A small network was shown many inputs. Here are its activations along a few directions, one row for each input.
Each table varies a few parts of the input and shows all the possible inputs, shuffled.
Descriptions start from the smaller parts, as in this example, which fits no table here: one of 2 separate values, together with either a single point or one of 11 places along a line or (one of 4 places along a line, together with one of 5 places around a ring).
Shared parts are said once, and a part with two or three values counts as separate values.

Other details of the inputs shift rows strongly along two fixed directions, in all tables alike. That doesn't count.

Rows:
R1: [ 83  15  -6   1  44 -42  12 -58  -2  -9  44]
R2: [  3 -17   4   2 -13  -9 -10  13 -18 -29 -15]
R3: [-39 -17  14  38   2  19  -1  -9  45  55 -16]
R4: [ -6  19  -1 -14 -17 -13 -11  16 -13 -13  -9]
R5: [ -6  -5   1 -16 -11  -2 -12  -7 -18 -16 -24]
R6: [ -9  32  -1   6   0   2 -18   9 -37  -4  11]
R7: [-35 -22  10  30   3  35   4   0  40  52   0]
R8: [ 65  21 -19 -17  45 -24  47 -47  16 -10  29]
R9: [ -8  24 -27  14  11   8   2  12 -37   4  -5]
R10: [-15  11  -5 -26  -7   6  -3   9 -16 -11   5]
R11: [-13 -24  10  33   4  29  -3  33  42  43   2]
R12: [ -3 -10  -4 -23  -8  13  -7   2 -19 -16  -5]
R13: [ 69 -15  25  23  20 -25  -5 -44  85  46  27]
R14: [ -6   2 -11   9   1  -6  12  22 -17 -17 -21]
R15: [ 66  19   3  -1  28 -56  22 -36  23 -29  36]
R16: [-19 -13   5  -5 -13  -2  -3 -21 -22 -22 -19]
R17: [-42 -14  32  33 -10  11 -23 -14  57  54   0]
R18: [  6 -22   0  -6 -11   7  -4  21 -20 -28   2]
R19: [-18  20  -1 -17 -10  -9 -10  -1 -13 -13 -13]
R20: [ -3  14 -15  -4  -4  -3  10  18 -16  -5 -26]
R21: [-28   2   0 -15 -10   5   7  -6 -20 -16   9]
R22: [  1   8 -16 -12  -1  13  15  25 -18  -5  -9]
R23: [-17 -24  26  27  -6  19 -23  32  53  44  21]
R24: [-15 -18  -1 -12 -11  13   2 -12 -23 -22  -1]
R25: [ -3  11  -4 -23 -14   2  -4  25 -16 -11   8]
R26: [-15  14 -15  -8   4   0  11   2 -17  -5 -29]
R27: [  9 -11  -4 -20 -15  10  -7  17 -20 -16  -2]
Each input here is: one of 3 separate values, together with either a single point or (one of 2 separate values, together with one of 4 places along a line).
Q: The inputs of R4 and R20 match in every part but the choice among 3 separate values. If R25 is changed in the same way as R4 into R20, which row does it become?
A: R22
Q: Change only the choice among 3 separate values in R14. List by row number the other rows that result.
A: R2, R15
Q: A walk changes only the place on the line of 4. It starts at R18 and steps to R27. List the rest of the walk in order.
A: R12, R24
Q: Change only the choice among 3 separate values in R18. List by row number the other rows that result.
A: R11, R23
